Here are a small network's activations along a few directions, averaged over the inputs that share one value of a field.
Values that are neighbours, or in one group, have similar rows; names and order tell nothing.
In the rows, zero is written as 500.
Strong random noise was added to every row along 2 fixed directions; ignore it. To show where, here is one row again and again, with new noise each time:
[524 370 634 566 367 667 812 526 682 301 691 419 563 638 473]
[570 410 428 471 551 196 493 748 360 647 432 521 510 325 621]
[498 323 504 482 476 414 646 368 471 322 502 594 593 391 385]
[509 340 541 507 445 483 691 429 531 327 556 539 581 463 420]


F, 13 values:
f13: [369 651 520 529 407 876 601  99 700 372 616 411 465 716 279]
f12: [622 389 441 488 464 398 536 589 462 336 503 491 616 474 492]
f4: [557 580 396 442 566 621 297 448 398 520 381 606 447 669 458]
f2: [485 419 368 422 501 666 410 464 489 431 421 592 588 461 445]
f10: [352 656 565 487 497 919 435 160 724 411 645 493 539 751 384]
f7: [622 439 404 485 706 733 387 544 586 439 513 436 544 597 517]
f3: [486 756 503 526 503 476 305 449 411 564 428 534 380 425 574]
f6: [506 651 671 706 440 644 643 617 685 603 681 383 425 612 621]
f11: [393 641 563 575 478 454 474 349 475 606 440 574 443 480 455]
f8: [479 549 618 514 451 303 414 256 360 491 435 567 525 202 464]
f9: [468 398 624 523 432 514 717 456 625 390 612 460 511 566 429]
f5: [460 466 572 501 474 235 464 747 400 680 494 473 432 335 649]
f1: [484 342 481 412 438 699 720 657 658 346 552 327 476 868 452]
F is arranged as a ring.
A walk along F starts at f9 and steps to its neighbour f12. Put f4, f10, f11, f8 in the order it reaches them.
Answer: f4, f10, f11, f8
Name the neighbours of f2, in listed order.
Answer: f7, f1

V, 12 values:
v12: [522 424 510 490 511 320 471 691 451 439 558 457 547 297 575]
v6: [636 578 439 516 512 667 453 591 542 574 492 461 539 716 624]
v2: [518 512 600 564 437 368 618 713 555 640 569 395 477 444 652]
v9: [381 280 399 341 443 262 483 271 369 318 294 692 552 176 252]
v8: [458 543 435 502 658 592 459 306 434 453 511 583 400 579 433]
v11: [564 499 301 413 634 282 238 675 275 649 271 605 491 397 570]
v3: [399 602 477 483 555 402 312  71 276 453 359 690 525 279 318]
v7: [504 687 390 513 548 531 392 604 430 743 475 546 453 687 634]
v5: [504 569 370 524 660 343 406 110 441 473 349 694 474 406 276]
v4: [512 371 386 361 548 419 445 606 438 555 431 461 657 406 559]
v10: [432 485 626 532 457 265 456 444 428 534 399 563 374 200 412]
v1: [463 268 665 489 367 796 775 267 708 124 697 451 640 625 323]
Each value of V is a pair of two hidden parts, and every pair occurs once (6 first parts, 2 second parts).
v12 and v9 share the first part; v12 and v2 share the second. Which value has the first part of v2 and the second part of v9?
Answer: v10
v7 and v8 share the first part; v7 and v6 share the second. Which value has the first part of v6 and the second part of v8?
Answer: v11
